These are the activations of a small neural network, seen along a few directions. Each row is one input.
Each table varies a few parts of the input and shows all the possible inputs, shuffled.
Descriptions start from the smaller parts, as in this example, which fits no table here: one of 8 places around a ring, together with either a single point or (one of 2 separate values, together with one of 4 places along a line) or one of 9 places around a ring.
Shared parts are said once, and a part with two or three values counts as separate values.
In the rows, zero is written as 128.

Other details of the inputs vary at random and push rows far along two fixed directions, the same in every table; ignore that.

Table:
x1: [150 137 158 107 111 124 130 110 117 124 146 120 113 133 130 148 126]
x2: [ 69 143  93 143 157 112 139 172 140 143  85 178 212  91  98 103 155]
x3: [142 149 150 100 106 118 131  85  92 130 138 121 122 118  84 169 139]
x4: [124 104  95 148 147 131 136 144 158 150 118 128 146 135 142 101 113]
x5: [ 71 115  73 132 156 111 161 140 150 159  89 180 211 119  88 104 155]
x6: [109 138 122  99 128 105 152 115 120 144 109 161 183 106  82 137 148]
x7: [129  93  98 144 149 147 130 146 173 127 127 119 114 160 178  93 117]
x8: [127  79  84 161 157 145 130 160 182 143 122 113 124 154 182  74  94]
x9: [144 156 171  93  99 112 136  94  92 127 145 132 127 121  97 168 140]
x10: [ 76 121  81 118 154 109 160 137 149 153  87 182 213 115  86 110 162]
x11: [144 157 171  98  96 111 135  92  88 129 148 130 125 120  94 171 136]
x12: [173 102 134 140 124 146 113 122 139 125 154  77  68 153 175 115  83]
x13: [135 140 145 120 112 114 135 112 110 139 141 133 134 127 109 147 130]
x14: [164  95 128 140 136 146 117 145 165 125 146  90  84 157 194 101  89]
x15: [132 183 181 101 100 116 113 107  73 107 137 130 126  93  87 176 148]
x16: [ 78 121  85 136 152 104 162 153 151 167  94 182 217 114  96 104 145]
x17: [100 150 131 123 128 112 126 141 102 119  97 158 164  82  79 138 151]
x18: [165 136 160 140 117 160  86 132 122  89 160  75  43 144 186 132 105]
x19: [139 156 156 104 106 106 139 100  94 143 135 135 146 109  83 166 137]
x20: [161 115 143 126 120 147 117 121 142 113 155  98  73 161 176 125 110]
x21: [137 157 158  97  99 112 135  80  81 126 144 132 126 120  78 175 147]
x22: [102 148 128 112 119 109 149 111 112 141 122 165 170 122  85 148 156]
x23: [106 110  98 158 152 140 112 166 147 113  99 132 128 119 144  97 129]
x24: [141 151 154 111 103 122 129  96 100 130 148 126 115 131 105 165 139]
x25: [105  99  86 137 154 132 143 143 163 142 107 143 158 139 135  95 131]
x26: [148 169 184  80  87 113 133  73  74 116 152 130 113 121  84 188 149]
x27: [ 97 126  97 153 154 142 119 161 149 118 109 138 143 124 145 101 138]
x28: [118 133 127 112 124 122 142 111 122 131 124 144 145 130 109 138 145]
x29: [ 94 118  88 153 162 141 120 164 155 122 100 138 152 119 138  92 134]
x30: [ 98 139 112 129 132 108 151 133 129 159 114 167 189 116  93 132 152]
x31: [185 134 183 134 105 148  84 131 103  85 156  68  32 123 169 145  93]
x32: [123  81  84 155 160 144 134 162 183 143 116 123 134 150 178  72 100]
x33: [119  87  83 172 154 147 129 162 182 142 130 123 119 167 186  78 109]
x34: [158 124 156 151 121 149  91 151 125  95 142  91  58 129 177 124 104]
x35: [ 89 165 125 113 132 108 134 133 102 129  99 165 190  80  69 139 159]
x36: [172 116 153 125 110 149 112 103 124 109 164  80  53 160 169 138 101]
x37: [151 146 167 125 107 140  97 117  92  86 139 102  68 117 131 157 129]
x38: [125  81  81 173 159 141 131 172 185 152 124 118 131 156 185  70  95]
x39: [141  92 100 160 143 153 120 143 167 131 139 100  92 165 184  99 105]
x40: [137 104 110 138 135 138 127 124 143 133 134 109 111 146 143 114 112]
x41: [143 154 170 125 105 134  99 121  91  91 138 114  79 114 126 159 136]
x42: [151 154 173  90 100 111 134  93  90 128 143 125 125 115  95 167 131]
Each input here is: one of 6 places around a ring, together with either one of 2 separate values or one of 5 places along a line.
Question: Changing only the place on the ring of 6 turns x17 into x41. The same change can be made to x12. Which row results?
Answer: x33
Question: Changing only the place on the ring of 6 turns x36 into x5. The same change can be made to x27. Which row results?
Answer: x29
Question: Change only the place on the ring of 6 in x24. List by row number the other rows that result.
Answer: x3, x4, x19, x30, x39
Question: Change only the place on the line of 5 in x30. List by row number the other rows that result.
Answer: x1, x9, x11, x13
